These are the activations of a small neural network, seen along a few directions. Each row is one input.
Each table varies a few parts of the input and shows all the possible inputs, shuffled.
A made-up example of a description, with smaller parts first: one of 8 places around a ring, together with either a single point or one of 9 places around a ring or (one of 3 separate values, together with one of 4 places along a line).
Shared parts are said once, and a part with two or three values counts as separate values.
In the rows, zero is written as 128.

Other details of the inputs shift rows strongly along two fixed directions, in all tables alike. That doesn't count.

Rows:
x1: [141 203  59 124 133  82  10  85 198 138  99 180  96 113 144 133]
x2: [120 120 137 135 137 139 114 128 118 130 131 123 135 115 130 127]
x3: [147 128 143  94 144 179 123 146 105 144 154 159 166  91 191 135]
x4: [147 149 127  92 153 181 145 151 125 128 142 140 175  89 198 124]
x5: [133 134 127 128 132 113 132 121 141 138 134 151 121 132 114 128]
x6: [ 97 110 124 171 108  79 126 106 139 105 101  90  96 160  63 114]
x7: [ 98 105 132 181 111  82 133 105 136 108 103  93  95 164  56 107]
x8: [134 124 136 122 131 124 144 132 127 138 140 155 137 134 124 131]
x9: [110 103 130 165 113  71 153 108 153 119 108 132  94 180  51 110]
x10: [111  79 177 140 127 147 198 147  82 124 150  93 147 136 104 125]
x11: [ 95 112 120 167 104  84 124 115 135 113  91  85  91 168  64 120]
x12: [118 132 125 137 123 125 107 130 122 130 111 105 121 136 127 134]
x13: [132 130 126 128 135 115 130 121 146 133 134 149 120 135 116 127]
x14: [156 140 131  82 154 174 123 153 121 142 170 166 163  89 185 148]
x15: [132  86 155 116 122 139 217 163 101 111 159  99 138 154 106 142]
x16: [146 166 115  95 151 173  69 137 114 147 139 139 160  81 210 153]
x17: [ 99 113 136 179 107  75 139 102 132 117  97  89  96 167  61 111]
x18: [157 150 136  83 144 163 138 150 114 144 169 153 165  99 189 152]
x19: [138 138 129 114 123 125 146 140 127 139 133 130 126 143 130 142]
x20: [136 205  61 133 143 108  36  88 193 139  68 162 110 109 160 111]
x21: [135 177  78 120 124  96  56 110 174 136 103 156  99 132 130 139]
x22: [141 177  85 129 131  92  58 101 177 133 110 162 104 126 133 132]
x23: [131 133 129 137 121 121 124 115 129 131 125 134 119 124 123 119]
x24: [128 118 127 136 124 125 115 122 131 127 119 143 122 126 119 118]
x25: [128  80 160 124 116 148 208 158  90 110 147  88 134 144 111 132]
x26: [132  93 161 117 125 135 212 155 107 115 164 108 143 151 115 135]
x27: [117 119 145 140 131 133 123 125 108 139 125 129 143 124 128 125]
x28: [153 142 121  75 143 169 133 158 116 133 167 145 160  99 186 159]
x29: [127 130 116 123 114 126 117 132 131 123 115 119 112 132 124 132]
x30: [140 138 123 114 132 125 139 132 134 133 137 133 128 138 138 142]
x31: [127 125 119 131 121 124 118 121 134 117 129 130 118 120 119 121]
x32: [135 123 132 125 123 133 134 132 124 120 133 122 126 122 133 127]
x33: [150 173 107  85 153 182 105 149 136 143 122 150 165  87 213 131]
x34: [111 109 126 167 103  80 149 105 142 114  94  97  82 174  64 112]
x35: [110  69 173 139 126 149 191 154  82 115 148  97 153 140 104 124]
x36: [124  75 159 116 127 141 213 161 105 109 169 115 141 142  94 132]
x37: [104  96 125 167 107  84 142 107 146 106 104 112  84 157  48 104]
x38: [123  73 172 130 124 150 208 150  94 117 153 105 137 138 106 120]
x39: [142 137 130  95 156 186 140 151 121 135 139 158 181  89 192 118]
x40: [123 157 117 145 132 116  76 102 135 141 114 135 124 115 137 124]
x41: [118 166  91 146 131 105  38  93 158 131 103 142 111 111 131 123]
x42: [140 145 139 100 144 174 119 145  93 148 148 123 166  94 194 151]
x43: [137 134 128 113 126 126 144 141 132 134 134 129 125 146 133 141]
x44: [130 117 141 130 124 134 135 126 116 136 128 143 134 123 129 121]
x45: [135 130 132 125 121 132 140 128 116 133 125 120 125 127 136 133]
x46: [134 125 136 126 124 131 137 127 124 125 132 123 127 126 137 126]
x47: [132 168  86 132 123 101  49  96 167 127 101 150 101 112 135 124]
x48: [138 145 141  97 140 176 116 152  92 151 144 122 164  99 194 151]
x49: [125  83 166 122 113 149 208 160  90 118 143  88 133 152 116 131]
x50: [121 126 140 136 131 130 126 126 117 128 130 108 136 128 137 129]
x51: [132 123 136 129 126 135 136 125 124 126 136 129 128 123 134 121]
x52: [145 146 127  95 155 185 144 149 124 130 146 146 176  86 194 119]
x53: [155 143 135  86 149 169 135 149 118 140 173 158 165  99 188 146]
x54: [109 104 135 173 107  81 148 101 141 120  99 115  85 161  52 102]
x55: [135 172  87 132 120 107  48 104 163 139  88 145  95 124 139 128]
x56: [135 178  92 134 118 103  53  99 158 149  86 148  97 125 140 128]
x57: [121 127 135 134 131 133 127 127 113 131 124 104 133 132 138 135]
x58: [131 127 124 136 123 125 119 120 134 121 126 131 117 123 121 120]
x59: [125 109 131 124 124 137 128 132 121 122 132 140 133 119 124 123]
x60: [133 125 122 115 129 127 141 135 135 118 151 139 131 127 121 133]
x61: [132 136 129 134 119 117 125 117 130 130 121 127 118 127 127 124]
x62: [ 92  99 128 175 112  84 121 106 135 112  98 108 102 160  56 108]
x63: [119 124 140 139 133 134 125 123 116 129 134 115 137 125 133 125]
x64: [124  71 168 129 122 151 205 154  94 112 154 104 137 134 102 122]
x65: [118  83 160 131 136 156 225 155 111 108 138 105 152 136 108 103]
x66: [121 174  96 143 128 104  41  99 155 146  86 131 105 129 143 130]
x67: [115 130 119 135 125 123 109 123 124 122 117 105 123 128 124 135]
x68: [130  83 161 121 124 139 216 159 104 109 170 110 141 147 101 131]
x69: [116 115 144 139 134 135 122 125 113 134 126 127 142 127 131 123]
x70: [141 142 137  98 147 176 106 148 102 136 155 128 169  86 197 147]
x71: [134 118 131 120 132 128 138 137 131 128 142 152 136 133 122 131]
x72: [132 128 138  99 150 181 110 148 101 136 159 136 168  81 181 143]
x73: [120 165 103 150 139 106  41  88 159 145  96 149 110 115 134 119]
x74: [132 163  84 127 132  96  53 101 175 136 110 180 110 123 124 127]
x75: [138 131 124 112 125 128 141 146 131 129 134 128 124 142 129 143]
x76: [130 122 122 118 121 136 134 134 121 119 129 117 123 124 131 134]
x77: [114 116 127 166 109  68 158 105 151 117 114 121  90 175  51 112]
x78: [116 120 122 160 106  68 160 109 148 120 104 110  86 181  56 123]
Description of these inputs: one of 6 places along a line, together with either a single point or (one of 3 separate values, together with one of 4 places along a line).
Q: The inputs of x32 and x24 match in every part but the place on the line of 6. If x4 is changed in the same way as x32 into x24, which row does it become?
A: x39
Q: The inputs of x50 and x73 match in every part but the place on the line of 6. If x22 is changed in the same way as x50 into x73, which row does it become?
A: x14
Q: Change only the place on the line of 6 in x35. List by row number the other rows that result.
A: x2, x7, x12, x16, x70
Q: List by row number the other rows that have the place on the line of 6 in common with x75.
A: x11, x12, x19, x21, x29, x33, x43, x48, x49, x55, x56, x66
Q: List by row number the other rows that have the place on the line of 6 in common with x40.
A: x7, x23, x31, x41, x51, x52, x53, x58, x60, x63, x68, x77
Q: A walk changes only the place on the line of 4. It starts at x5 and steps to x13. List the rest of the walk in order.
A: x14, x36
Q: A walk changes only the place on the line of 4. It starts at x76 and steps to x25. List the rest of the walk in order.
A: x34, x45

Rows:
x79: [139 103 135 113 123 131 177 145 133 117 149 152 130 136 109 123]
x80: [152 170 114  81 168 181  74 139 130 152 159 190 185  65 219 141]
x81: [161 180  96 106 135 111  66 105 168 153 132 198 115 110 158 138]
x82: [ 94  89 152 188  98  91 230 122 124 105  66  49  94 199  47  84]
x83: [145 140 131  88 162 208  77 143 104 139 162 165 184  43 221 131]
x84: [111  94 159 143 113 136 152 140  85 126 128  77 125 143 112 138]
x85: [133 174  63 135 117  80  62  98 196 115  85 144  75 137 106 121]
x86: [129  80 150 112 106 134 230 169 104 102 151  91 126 163  92 138]
x87: [103 149 104 185  98  55  52  74 151 132  70 101  64 160  73 122]
x88: [126 159  99 124 134 147  41 112 135 128 109 124 128  85 172 130]
x89: [118 117 134 123 128 135 158 147 113 117 135  99 143 140 125 137]
x90: [143 128 125 118 128 115 139 128 145 136 139 163 116 139 115 130]
x91: [118  93 165 143 127 115 194 135 108 125 155 117 139 155  90 125]
x92: [155  82 180  63 129 200 251 206  60 126 202  99 176 128 171 169]
x93: [ 97 111 131 197 103  56  99  76 144 127  88 118  75 165  41 102]
x94: [149 158 133  94 158 187  51 130 105 166 152 175 171  60 221 146]
x95: [139  75 198  84 155 207 238 193  56 134 210 121 207 111 171 149]
x96: [137  89 159 113 104 125 228 162  98 115 160  90 121 169  98 149]
x97: [146 208  87 109 144 120  27 106 153 159 118 156 130 103 192 156]
x98: [133 183  97 122 140 116  54 113 150 151 111 139 125 121 162 148]
x99: [ 85  68 148 194 100  78 157 104 125 102  97  97  91 170  24  91]
x100: [123  98 166 143 132 154 219 141 108 126 114 110 152 138 125  91]
x101: [110  83 151 143 135 130 193 140 123 100 147 113 143 139  87 106]
x102: [121 141  80 164 114  56  92  83 205 107  86 162  65 155  53  93]
x103: [146 168 113  84 146 192  44 140 103 149 138 144 167  59 233 154]
x104: [113 188  59 160 130  69  22  78 199 120  69 134  84 133 108 114]
Q: The inputs of x97 and x91 match in every part but one. If x89 is changed in the same way as x97 into x91, which row does it become?
A: x80
Q: Describe the family of inputs behind these rows.
A: one of 2 separate values, together with either a single point or (one of 3 separate values, together with one of 4 places along a line)
Q: Change only the choice among 3 separate values in x90. List by row number the other rows that result.
A: x94, x95

Rows:
x105: [108  96 122 165  94  44 179 115 155  99 119  96  67 208  12 128]
x106: [131  87 146 112 116 146 226 166 110 103 144  94 132 153 109 128]
x107: [135 102 162 120 125 130 240 157 109 124 149 106 144 167 112 131]
x108: [118  80 157 129 124 159 199 152  97 104 139  96 147 125 116 110]
x109: [136  90 165 118 135 132 196 147 111 129 179 148 147 141 107 133]
x110: [110 117 142 142 143 151 127 127 112 126 122 117 155 110 138 111]
x111: [145 139 134 104 134 138 183 152 128 134 145 127 143 143 145 139]
x112: [116  78 167 137 105 136 194 152  78 113 141  65 122 152  99 140]
x113: [135 106 152 114 117 145 214 159 107 125 134 103 136 152 124 128]
x114: [141 118 125  99 127 152 170 156 130 112 140 126 137 125 140 129]
x115: [ 84 116 124 202 123  74 106  81 154 118  71 112  97 155  56  82]
x116: [ 81 100 139 207 120  75 133  87 144 114  75  98  98 167  44  80]
x117: [ 94 148  93 184 125  76  57  79 170 119  64 119  93 139  82  95]
x118: [143 133 111 105 130 144 139 143 144 117 131 145 132 118 142 124]
x119: [147 142 132 109 128 145 158 140 124 142 123 135 139 132 159 130]
x120: [ 99 153 102 178 112  67  43  84 148 133  74  96  80 153  88 130]
x121: [105 182  94 182 118  62   4  64 158 156  60 125  82 144 110 125]
x122: [130 113 152 128 136 152 116 126 103 140 145 143 144 102 146 124]
x123: [134 133 135 123 139 152  85 118 115 144 140 159 142  88 163 127]
x124: [135 153 104 143 127  90  62  90 168 146 109 185  97 128 110 117]
x125: [138 143 116 109 131 152  71 129 120 131 139 141 136  89 169 142]
x126: [135  86 148 107 117 144 185 161 104 111 166 122 133 136 112 141]
x127: [144 172  95 102 135 148  28 117 137 140 127 152 130  78 189 148]
x128: [155 168 102  93 135 149 109 138 144 140 120 145 133 111 180 140]
x129: [144 131 128 106 146 142 162 140 143 126 153 162 151 121 139 123]
x130: [147 185 106 109 133 145  33 113 126 162 117 147 129  90 199 151]
x131: [107 107 139 135 130 149 149 142 107 109 124  83 146 125 129 123]
x132: [158 180  90  89 148 128  53 119 161 147 153 197 137  93 176 152]
x133: [ 80  95 128 193 104  76 156 109 135  96  77  53  87 184  39 101]
x134: [137 138 145 121 124 147 111 129  96 150 131 119 137 114 165 144]
x135: [131  75 165 118 120 143 201 154  99 119 167 130 139 139 100 131]
x136: [133 133 120 111 131 161 122 140 124 117 125 116 141 100 162 125]
x137: [108  95 118 164  90  57 152 112 155  99 104 104  64 189  24 119]
x138: [107 151 102 155 122  97  45  99 139 130  97 106 101 131 117 137]
x139: [143 114 147 108 140 137 158 140 122 135 176 167 150 121 132 139]
x140: [120 133 121 164 104  46 140  98 157 133 105 124  77 194  53 130]
x141: [127 128 122 121 125 149 135 137 122 116 118 101 130 118 146 124]
x142: [104 130 113 189 119  76  96  77 168 123  68 133  85 147  69  79]
x143: [146 124 137  98 121 145 150 153 107 133 151 122 131 130 148 157]
x144: [135 135 123 113 133 152  82 126 116 134 141 145 138  90 163 136]
x145: [130  73 170 122 122 142 203 150  98 123 167 137 140 138 101 127]
x146: [133 188 100 115 150 158  43 121 132 149 104 126 149  87 206 139]
x147: [121 134 144 134 149 151  72 116 106 151 138 146 156  93 164 130]
x148: [104  80 160 141 122 142 156 147  83 110 150  82 143 132 107 136]
x149: [ 95 145  96 183 118  66  29  74 159 127  80 126  85 138  78 114]
x150: [160 190  98  92 133 136  50 121 143 165 126 172 125 102 193 158]
x151: [131  82 154 108 119 127 215 165 108 105 179 108 134 156  94 149]
x152: [113 106 147 124 129 151 124 145  90 121 148  93 148 115 139 145]
x153: [143 164 111 112 143 154  36 110 131 150 133 173 140  73 186 134]
x154: [ 95 150  88 181 121  77  55  84 171 113  64 111  91 142  84  99]
x155: [118  82 153 127 121 160 198 157  98  99 139  88 144 127 118 115]
x156: [110 109 154 146 138 140 108 120  99 137 139 127 148 110 131 125]
x157: [144 132 130 110 150 140 158 136 143 132 152 171 152 118 143 120]
x158: [137 115 150 115 120 117 187 150 112 133 159 116 128 160 112 152]
x159: [142 115 133  99 130 133 159 153 124 118 175 142 139 131 126 150]
x160: [143 133 116 101 140 138 159 149 146 115 151 146 143 126 140 132]
x161: [121 151 106 155 134 114  73  90 160 134  88 155 114 110 128  95]
x162: [142 122 138 114 141 152 157 137 132 134 137 162 147 115 144 111]
x163: [115 122 117 172 124  61 154  95 181 118 100 150  92 175  47  91]
x164: [114 111 152 134 139 152 109 130  94 134 146 122 155 105 141 133]
x165: [110 135 141 154 128 128 127 119 112 138  97  92 136 138 134 119]
x166: [143 117 130 103 127 141 134 142 121 128 156 152 134 116 135 140]
x167: [154 154 107  88 130 146  93 140 132 138 146 151 128 108 171 158]
x168: [118 131 149 130 129 146 109 135  88 146 133  96 145 121 156 149]
x169: [116 175  78 168 112  74  51  80 180 127  51 114  72 144 102 108]
x170: [129 119 138 125 137 162 138 132 117 124 129 132 149 101 149 110]
x171: [162 203  82  88 150 135  73 126 169 148 125 169 136 105 195 149]
x172: [142 126 123  97 136 141 177 155 139 112 155 132 144 132 136 136]
x173: [156 171 107  90 138 130  95 136 140 147 152 156 133 118 171 166]
x174: [146 133 141 109 122 135 142 139 110 149 140 136 130 135 149 149]
x175: [140 169 120 118 135 153  92 120 125 152 104 132 142 103 188 126]
x176: [151 151 112 100 145 156 112 131 148 137 132 177 146  96 169 121]
x177: [ 87 124 126 194 108  73 127  97 138 121  63  68  89 179  62 102]
x178: [141 121 135 112 136 124 145 134 133 131 166 162 137 129 120 139]
x179: [139 152 112 105 129 152  69 129 118 137 134 129 131  95 177 150]
x180: [146 141 115  95 137 140 162 151 142 120 149 133 140 131 148 141]
x181: [131  86 158 123 129 148 213 149 116 118 146 137 146 134 111 108]
x182: [126  83 149 122 127 126 234 156 125 101 158 118 139 157  85 118]
x183: [135 100 139 111 128 149 192 154 122 112 144 131 142 129 122 118]
x184: [133 137 137 120 127 157 141 139 108 135 117 104 140 118 164 126]
Q: Describe the family of inputs behind these rows.
A: one of 2 separate values, together with one of 4 places along a line, together with one of 10 places along a line
Q: The inputs of x124 and x167 match in every part but the place on the line of 10. If x142 is changed in the same way as x124 into x167, which row does it become?
A: x141
Q: The inputs of x118 and x113 match in every part but the place on the line of 10. If x154 is changed in the same way as x118 into x113, which row does it become?
A: x177
Q: Change only the choice among 2 separate values in x150. List by row number the other rows that result.
A: x113
Q: Change only the choice among 2 separate values in x138. List by row number the other rows that result.
A: x133
